Each row below is a small network's average activation on inputs in which a field has the value named, seen along a few directions.
Related values have similar rows: they may be neighbours, one step apart, or belong to one group.
Random noise pushes rows far along 2 fixed directions. That doesn't count. These rows show it; they differ only by the noise:
108,106,-99,-88,-166,313,193,-32,40,-24,147,-17,-161,-112,-53,61,-101
-159,88,199,44,-322,126,76,-181,-116,-141,73,236,-72,38,189,234,12
341,-410,38,-117,-189,307,338,239,302,63,-156,-367,63,-164,-253,252,-189
-5,-174,231,12,-313,147,165,-22,38,-80,-73,23,32,-8,54,310,-48


Field Y:
y8: -149,-126,58,20,230,-42,-188,65,66,6,78,-217,-149,-48,-5,-252,29
y10: -82,269,-128,55,-19,84,92,-348,-160,74,271,272,65,-185,217,-248,70
y9: 141,-805,593,41,-162,-235,-116,563,268,116,-655,-97,935,294,-141,243,-33
y2: -239,381,-526,318,7,-72,-174,-358,-171,61,257,295,-226,-7,356,-293,114
y4: -355,47,122,-57,165,-275,-220,-18,118,-188,-157,-85,-165,215,225,-188,34
y12: 161,-14,237,-209,360,-3,65,229,108,108,-305,-392,-310,-36,-125,-83,89
y5: 99,-447,166,38,-23,-185,45,164,3,-12,-379,-56,436,77,-202,462,-172
y11: 94,35,433,-15,27,-387,-140,-150,-197,-396,-354,294,419,364,285,364,301
y1: -497,199,451,70,-223,-320,-138,-122,-432,-208,81,604,188,419,111,190,178
y3: 36,-321,27,116,-111,-75,-138,-66,140,120,-107,-138,-40,-141,56,95,-50
y6: 89,-285,-24,110,225,-161,-135,217,101,324,112,-280,13,-276,-127,-94,-20
y7: -132,-70,-50,178,-253,-87,150,-85,-78,-103,-18,84,7,99,-62,265,47
The values of Y form a line.
Question: List every value one step from y8, in the order listed.
Answer: y4, y6
Question: List every value one step from y9, in the order listed.
Answer: y11, y1
Question: List every value one step from y2, in the order listed.
Answer: y10, y3

Field T:
t1: 30,116,-159,-66,-239,312,194,8,17,-41,174,284,374,293,-172,128,-208
t8: -170,-29,583,-28,199,-191,-271,61,-285,49,-441,267,61,-65,373,-62,108
t3: 127,585,-676,-118,-126,502,450,-42,-81,150,616,40,-346,-138,-396,-293,-132
t9: -131,-82,-136,-24,125,-56,-135,-252,-71,320,249,-31,-216,-485,146,-363,41
t11: -345,580,2,253,-182,62,302,-561,-211,-115,364,363,-317,-263,485,183,106
t5: 332,208,-437,-19,96,-180,-169,-22,-185,-45,102,216,500,163,-327,-68,-103
t4: 650,-243,222,-669,540,-205,99,397,385,-183,-513,-601,-182,121,-427,1,83
t2: 598,-248,-698,56,-30,359,164,357,546,275,-101,-742,-163,-465,-380,272,-314
t10: -482,-971,273,413,-401,-306,-115,50,153,207,-425,-208,299,16,155,80,-96
t6: -62,-292,314,67,-687,344,278,119,120,-230,-34,279,305,410,-50,425,55
t12: -199,660,284,-17,508,-396,-238,72,-224,-260,31,132,-206,294,264,-368,310
t7: 137,-110,-219,-110,523,141,-357,43,86,88,210,-424,-352,-174,-113,-341,-57
The values of T form a line.
Question: Going along T from t4 by way of its neighbour t12, in what order are t9, t11, t10, t7 met?
Answer: t7, t9, t10, t11
Question: List every value one step from t5, in the order listed.
Answer: t1
